Each row below holds a small network's activations on one input, seen along a few directions.
In each table, some parts of the input vary, and every possible input appears once, in random order.
A made-up example of a description, with smaller parts first: values(3) and (point or ring(9) or (ring(5) and line(6))).
Shared parts are said once, and a part with two or three values counts as separate values.
In the rows, 128 means zero.

Other details of the inputs vary at random and push rows far along two fixed directions, the same in every table; ignore that.

Table:
x1: [122 240 208 139  98 133  98 147  87 139  93  64 190  59  94 102  83]
x2: [133 153 100 115 122 104  97 124 137 151  73 175 158 127 128  51  93]
x3: [137 166 132 163 114 150 136 135  95 108 196  80 170  81  95 177 165]
x4: [116 101  91 121 118 127 135 126 133 126 164 152 101 169 156 160 141]
x5: [109 127 152 119 114 116 128 111 137 110  23 153 128 137  85  41 111]
x6: [173 159 164 145 105 152 156 161 137 139 187  43 112  78 126 137 154]
x7: [144 158 145 158 117 160 129 111 103 114 192  85 166  79  90 173 157]
x8: [ 93  62  98 139 116 112 166 117 135 115 137 149  79 127 169 142  76]
x9: [120 149 127  91  96 101  90 140 108 129  95 173 162 160  98  81  96]
x10: [148  99  99 130 194 148 151 131 140 136 141 125  74 153 180 130 117]
x11: [114 127 107  94 162 157 125 114 138 140 170 133  83 146 142 157 121]
x12: [139 139 152 159 119 166 139 121 110 109 176  86 182  75 100 182 161]
x13: [143  81 131 142 160 109 159 161 165 150 176 159  44 154 152 140 130]
x14: [123  80  86 117 117 133 140 103 152 116 162 150 103 161 128 151 109]
x15: [152 149 120 151  66 145 146 131 111 127 154  72 173  99 116 189 171]
x16: [125 134 149 178  71 135 160 114 104 113 150  67 151  63 146 161 129]
x17: [132 170 114 121 128 108  87 125 131 167  72 179 151 133 146  62 117]
x18: [135 154 142 133 124 164 125 124 118  95 167  44 157  79 120 165 162]
x19: [ 87  96 127 155 166 117 160 129 135 133 154 159  80 130 171 163  88]
x20: [148 128 109 148  61 147 150 138 112 112 156  65 184  97 100 174 145]
x21: [158 136 172 113  87  93  89 171 126 165  80 171  98 148 121  68 121]
x22: [109  82 113 125 175 118 135 122 144 108 161 156 100 149 147 163 143]
x23: [135 152 143 136 129 142 123 123 118 103 165  34 155  82 120 169 163]
x24: [108 139 168 125 121 122 122 107 131 129  25 153 129 151 105  47 131]
x25: [116 128  67 130 186 160 126 132 154 162 155 125  87 124 182 128 123]
x26: [123 154 160  93 103 117  90 125 121 143  72 183 166 160 113  98 120]
x27: [142 175 128 123 107 170 149 143 102 135 169  52 159  77 114 185 161]
x28: [120 172 154  90 139 101  99 154  95 162  92 194 158 145 100 114 118]
x29: [ 87  85 126 131 186 167 160 110 157 137 114  97  76 152 150 109 130]
x30: [107 107 114  95 165 166 134 125 143 135 156 134 100 143 152 164 126]
x31: [118 108  73 154 190 133 135 123 152 153 162 160 101 122 172 133 129]
x32: [152  46 103 138 106 114 139 161 161 135 144 143  44 151 142 132 114]
x33: [114  63  86 120 129  94 143 117 160  95 137 134 106 161 142 148 127]
x34: [ 99 140 181 129 167 121 119 116 122 137  47 157 136 139  94  51 123]
x35: [119 145 150  96 114  92  88 126 124 124  71 175 149 165 122  94 131]
x36: [158 155 160 129 175  99 108 137 103 143  73 180 141 144 121  69 108]
x37: [114  77 102 125 133  95 137 113 152 115 139 136 101 168 158 158 150]
x38: [159  77  91 150 150 124 160 117 146 125 121 147  85 162 173 133 133]
x39: [158 217 180 126  56 127  78 109  85 133 104  98 212  93  62 105 142]
x40: [117  70  93 117 118 137 147 116 157 109 141 152 121 157 133 155 113]
x41: [112 149 167  99 162  70  81 133 110 132  89 173 153 144 104  97 125]
x42: [187 115 112 182  96 143 164 117 120  90 131  61 161  84 112 133 137]
x43: [108 133  97  97 160 153 136 140 131 129 175 133  85 149 154 160 130]
x44: [119 132 137  92 107  89  92 131 131 104  69 168 161 153  98  81 105]
Each input here is: line(4) and (values(5) or line(6)).
The inputs of x4 and x9 match in every part but the line(4) part. If x17 is changed in the same way as x4 into x9, which row does it become? -> x2
Which other rows agree with x7 in the line(4) part? List them by row number. -> x3, x12, x13, x19, x22, x28, x31, x34, x36, x41
Change only the line(6) part in x14. List by row number the other rows that result. -> x9, x20, x33, x40, x44
Change only the line(6) part in x18. List by row number the other rows that result. -> x11, x23, x27, x30, x43

Table:
x45: [107  72  73  63 168  90 111 155 171 173 133 228  23 230 187 119  96]
x46: [104   6  55 147 154 138 195 125 199 114 165 131   8 172 202 154 116]
x47: [168 143 118 149 115 119 130 148 120 128 176 118 141  98 134 157 145]
x48: [136 136 169 147 148 161 131 120 135 120 140  82 125 109 107 154 175]
x49: [149 109 129 187 111 118 163 117 135 115 133  89 127  83 133 130 134]
x50: [109 151 132 150 148 134 138 132 118 125 162 105 153  86 131 162 119]
x51: [127 121 155 135  86 132 150 110 121  84 153 102 147 128  86 173 162]
x52: [101 181 164  87 152  98  87 141 102 140  88 159 149 127 125  96  84]
x53: [147 113 115 195  99 141 165 116 128 119 126  92 121  93 139 133 137]
x54: [110 152 119 154 136 162 138 124 115 133 161 111 145  94 129 158 117]
x55: [140 147 114 163 153 162 140 112 118 127 142  94 148 108 120 130 161]
x56: [103 183 150  81 135 134  92 126  99 160  85 164 146 131 118  88  81]
x57: [102 147 180 133 124 147 142 134 107 129 162  91 138 105 129 164 136]
x58: [142 148 114 137 145 173 146 115 133 121 134  82 145 111 125 130 157]
x59: [118 138 139 103 114  81  88 117 104 122  73 188 180 146  94  93 113]
x60: [120 172 151  84 156 126  87 133 126 140  67 147 142 142 111  59 132]
x61: [150 114 116 171  91 155 170 121 140 118 120  73 124  98 139 129 128]
x62: [119  68  79  73 187  79 114 158 163 158 137 238  29 227 195 125  92]
x63: [130 164 161  94 171 111  81 127 116 136  72 151 150 138 114  64 127]
x64: [159 132 156 128 100 133 136 168 107 138 169 100 120 117 105 170 159]
x65: [ 95   8  29 114 145 146 182  99 189 111 171 168  59 196 191 201 129]
x66: [127 167 154 111 177 106  93 123 111 150  78 165 157 137 107  64 127]
x67: [150 103 137 173 109 126 148 123 137 101 134  69 125  92 131 122 126]
x68: [ 93 182 157  74 134 116  86 133 102 151  88 154 135 129 120  87  90]
x69: [132 110 115 143  98 121 128 108 124  81 147  88 165 122 108 165 143]
x70: [115 140 130 107 101 104  88 118 105 131  67 196 180 148 100  90 117]
x71: [119 113 106 131  80 134 137 111 138  90 147  83 159 122 108 160 150]
x72: [145 101 171 166 100 141 163 137 132 109 138  80 111  97  99 132 137]
x73: [167 142 107 133  93 147 131 138 135 151 170  98 136 114 131 154 138]
x74: [155 177 142 108 111 107  80 150 110 167 105 196 152 137 121  79 111]
The inputs of x60 and x46 match in every part but one. If x66 is changed in the same way as x60 into x46, which row does it become? -> x49
What is each input in this table made of? -> values(5) and (point or ring(5))
Start at x56 and move only the ring(5) part, one step at a time. The first step leads to x68. Which rows follow, in order? -> x52, x50, x54

Table:
x75: [123  59 108 125 140 103 148 122 162 120 114 177  74 188 145 133 137]
x76: [ 92  75 113 113 157 128 155 126 152 133 119 163  71 171 163 134 102]
x77: [102  77 101 105 180 116 130 116 149 122 134 174  92 178 154 147 125]
x78: [134 187 162 105  62  87  71 135  95 137  65 154 195 112  87  68 101]
x79: [134 213 157  84 110 117  71 131  85 143  87 163 206 125  86  88 112]
x80: [ 91  89 103 105 183 130 133 111 142 135 148 184  92 174 152 151 120]
x81: [108 210 189  95 131 130  74 127  94 147  64 142 184 117  81  66 116]
x82: [149 175 193 108  91 105  93 131 101 129  37 132 169 127  66  46 127]
x83: [168 177 175 131 102 115  88 141 106 136  47 141 175 111  82  30 121]
x84: [145 164 111 193 125 184 162 111 120 113 187  25 160  49 130 176 178]
x85: [139 114 128 191  86 161 175 116 118  86 189  38 157  65 119 205 162]
x86: [168 150 112 167  87 165 148 147 110 115 234  32 147  73 117 216 170]
x87: [174 157 140 188 116 172 155 134 116 130 205  20 131  52 147 183 169]
x88: [163 140  97 164  89 167 149 112 125  86 203  30 182  70 116 207 177]
x89: [107  99 131  95 177 129 135 151 155 152 153 165  52 166 166 143 116]
x90: [112  93  81 119 193 124 140 125 154 143 126 162  80 160 173 115 124]
x91: [144 201 176 127 111 112  93 141  96 157  51 138 185  96  95  49  93]
x92: [ 96  71 110 116 148 115 155 118 155 120 119 156  67 172 160 122  98]
x93: [106  77  79 106 129 114 138 130 143 141 137 189  89 170 164 151 104]
x94: [118  77  87 138 160 118 147 122 163 137 122 166  67 153 168 109  89]
x95: [140 111 126 195  76 148 171 110 124  75 186  32 153  65 120 192 159]
x96: [110  95 122  96 175 112 136 153 144 149 167 179  64 168 151 151 118]
x97: [130  62  83 116 117 106 136 128 167 133 129 181  90 191 153 132 133]
x98: [120 200 189  93 126 115  70 132  94 134  49 129 190 117  78  58 121]
The inputs of x78 and x95 match in every part but one. If x93 is changed in the same way as x78 into x95, which row does it become? -> x85
What is each input in this table made of? -> line(4) and (point or line(5))
Change only the line(4) part in x86. List by row number the other rows that result. -> x87, x89, x96
Change only the line(5) part in x84. List by row number the other rows that result. -> x83, x90, x91, x94
Which other rows agree with x92 in the line(4) part? List them by row number. -> x76, x81, x82, x89, x98

Table:
x99: [174 194 180 133  65 111  91 149  94 136  87 103 194  92  73  83 136]
x100: [132  56 107 177 122 157 192 121 158 103 193  69  71 110 159 193 150]
x101: [147 131 143 143 127 137 134 123 128 121 110 102 132 117 114 108 149]
x102: [123 133 164 134 100 104 121 126 118 112  92 128 150 117 103 105 115]
x103: [143  73  70 189 128 163 188 114 159 114 193  73  82 103 172 180 145]
x104: [ 97  80 105  72 200 103 120 133 165 156  81 230  45 221 168  80 101]
x105: [137 137 148 135 119 117 117 116 120 109  86 123 164 123 100  95 137]
x106: [ 81  95  83  67 219 100 111 138 155 177 109 250  46 212 200 105  75]
x107: [163 190 175 136  57  98  87 138  89 120  81 109 216  91  67  85 136]
x108: [156 129 113 163 104 156 150 130 123 112 205  73 141  91 125 198 165]
x109: [120 149 140 115 122 133 108 110 117 114  94 125 172 133  98 111 137]
x110: [136 157 129 131 122 128 117 134 123 144 105 126 140 114 131  94 112]
x111: [127 145 139 132 150 142 125 123 122 129 136 117 143 117 117 132 149]
x112: [ 65  73 111  61 169  89 120 121 154 144  84 245  63 225 159 107  77]
x113: [139 131 115 118 138 136 126 139 127 135 181 123 117 129 139 167 139]
x114: [111 165 166 107 140 125 111 144 105 140 127 127 133 121 116 125 115]
x115: [114 157 169 117 129 122 117 139 105 136 117 135 141 120 111 120 116]
x116: [135 144 130 143 107 114 118 121 117 125  92 133 163 110 114  90 109]
x117: [123  91  88 154 173 173 169 114 153 113 218  72  90 113 158 207 171]
x118: [126 163 131 127 140 130 114 131 113 147 119 141 149 113 132 114 114]
x119: [154 155 146 115  99 116 107 148 119 140 115 128 146 127 110 107 128]
x120: [128  67  64 152 104 153 171 110 151  95 210  90 110 127 151 219 164]
x121: [125 145 166 120 114 123 119 143 121 132 105 121 129 121 112 104 116]
x122: [114 113  88 130 125 141 138 109 135 119 134 129 135 125 140 144 118]
What is each input in this table made of? -> values(4) and (point or line(5))
The inputs of x117 and x113 match in every part but the values(4) part. If x104 is changed in the same way as x117 into x113, which row does it become? -> x119
Change only the line(5) part in x118. List by row number the other rows that result. -> x103, x106, x110, x116
Which other rows agree with x114 in the values(4) part? List them by row number. -> x100, x102, x112, x115, x121
Change only the values(4) part in x120. List by row number the other rows that result. -> x109, x112, x122
